A small network was shown many inputs. Here are its activations along a few directions, one row for each input.
Each table varies a few parts of the input and shows all the possible inputs, shuffled.
A made-up example of a description, with smaller parts first: one of 2 separate values, together with either a single point or one of 9 places around a ring or (one of 5 places around a ring, together with one of 6 places along a line).
Shared parts are said once, and a part with two or three values counts as separate values.
In the rows, zero is written as 128.

Other details of the inputs shift rows strongly along two fixed directions, in all tables alike. That doesn't count.

A family of inputs:
R1: [147  92  25 167 168  71 101 144 135 107 127]
R2: [114 165 173 120 122 149 128 124 119 135 144]
R3: [118  95  92  98 159 153 115 116 107 141 162]
R4: [ 95  92  86 102 150 149  96 110  98 132 145]
R5: [164 136 148 160 142  95 131 146 152 123  80]
R6: [114 105  80 100 141 157 120  90 101 122 144]
R7: [118 113  89  92 165 156 111 100 115 137 153]
R8: [153  81  55 138 164 107 113 148 125 125  76]
R9: [118  93  88  94 158 152 119 111 114 146 163]
R10: [140 118 150 161 121  84 125 152 144 117  76]
R11: [149 144 156 155 103  99 139 163 143 129  81]
R12: [116 112  91  94 168 159 110 104 110 131 150]
R13: [164  94 109 150 150  94 137 148 158 132  94]
R14: [ 98  89  81  98 148 152 103 104 116 131 150]
R15: [ 92 146 173 121  99 137 120 127 115 134 140]
R16: [101 141 175 114 102 140 127 122 127 124 147]
R17: [ 99  88  83  92 151 147 104 103 114 132 151]
R18: [115 186 131 143  96 132 136 149 127 121 189]
R19: [163 125 137 157 113  87 155 127 159 113  76]
R20: [157 134 152 156 106  96 154 128 151 108  82]
R21: [160 182 139 187 124  75 140 160 157 110 134]
R22: [116 154 163 109  99 154 138 134 127 129 145]
R23: [115 112  89  92 166 157 114 102 117 137 153]
R24: [110 163 176 115  84 151 152  99 126 124 150]
R25: [113 169 182 108  84 155 144 130 132 135 154]
R26: [162 156 104 191 112  68 149 143 151  99 119]
R27: [136 108  91 124 141 135 117 137 122 130 112]
R28: [161 142 160 154 106 104 140 161 152 124  87]
R29: [162 119 152 162 131  92 139 158 151 132  91]
R30: [164  66  65 135 177  95 125 138 146 134  97]
R31: [109 168 179 114  84 161 145 133 136 134 153]
R32: [102  89  83  93 149 146 102 101 112 132 151]
R33: [120 163 174 115 122 149 130 121 125 131 149]
R34: [116 156 190 119 104 152 139 133 124 144 165]
R35: [152 116 151 156 121  82 126 148 151 114  83]
R36: [ 99 166 175 123  84 151 145 108 109 129 141]
R37: [160 101  95 154 133  96 142 120 152 113  77]
R38: [166 116 152 155 131  88 145 156 157 126  93]
R39: [113 146 174 121 113 145 136 135 118 144 155]
R40: [106 118  90 101 164 156 105 109  99 142 143]
R41: [151  79  54 146 161 101 123 119 122 114  71]
R42: [158 137 147 160 142  93 132 150 146 122  76]
R43: [108 147 174 122 114 146 137 137 117 142 152]
R44: [116 162 169 116 119 152 136 118 137 134 149]
R45: [147 117 150 161 121  86 124 149 149 118  79]
R46: [155 122 150 161 128  87 139 160 144 137  87]
R47: [111 155 163 125  95 152 142 106 117 124 139]
R48: [107 170 183 117  87 158 137 139 117 136 148]
R49: [102  92  87 100 150 151  96 108 104 132 149]
R50: [114 126  58 130 156 132 117 130 109 131 206]
R51: [113 104  77  89 144 161 118 115 115 137 150]
R52: [118 155 163 112  99 153 134 135 123 130 147]
R53: [108 132 123 115 117 153 131 101 104 126 139]
R54: [115 175 190 117 112 158 132 122 123 136 156]
R55: [139 105  91 129 138 128 126 108 119 120 109]
Description of these inputs: one of 5 separate values, together with either a single point or one of 10 places along a line.
Q: The inputs of R42 and R41 match in every part but the choice among 5 separate values. If R23 is changed in the same way as R42 into R41, which row does it become?
A: R19
Q: The inputs of R5 and R47 match in every part but the choice among 5 separate values. If R7 is changed in the same way as R5 into R47, which row does it become?
A: R24
Q: Which other rows does R49 become when the choice among 5 separate values takes its other values? List them by row number.
A: R28, R34, R54, R55
Q: Which other rows does R18 become when the choice among 5 separate values takes its other values? List them by row number.
A: R1, R21, R26, R50

A family of inputs:
R56: [125 138 136 134 130 123 122 140 128 132 134]
R57: [162 111 113 156 146  87 129 154 155 125 100]
R58: [ 98  91  43  84 162 170 107  85  91 131 172]
R59: [ 97 186 195 115  77 166 150 109 120 129 172]
R60: [131 139 136 133 132 126 124 138 128 129 133]
R61: [132 173 191 150  84 117 148 134 141 116 115]
R62: [ 88 185 197 116  75 161 140 114 115 128 169]
R63: [ 98  89  51  85 171 168  96 110  93 143 183]
R64: [127 131 129 131 116 125 135 122 134 121 130]
R65: [ 95 158 230  89  95 178 136 122 120 151 149]
R66: [156 110 116 159 145  86 125 157 146 125  95]
R67: [152 108 109 159 131  87 130 140 142 114  83]
R68: [126 129 129 132 113 124 132 127 129 123 128]
R69: [ 93  64  70  59 166 190  99  79  87 144 134]
R70: [160 118 104 156 134  92 136 135 144 113  80]
R71: [166 114 112 156 148  86 132 150 151 124  99]
R72: [164 120 110 156 148  91 130 152 147 123  92]
R73: [135 139 134 133 133 128 132 135 133 133 137]
Q: The inputs of R56 and R62 match in every part but one. If R73 is changed in the same way as R56 into R62, which row does it become?
A: R59
Q: What do these inputs look like to the network?
A: one of 2 separate values, together with either a single point or one of 8 places around a ring
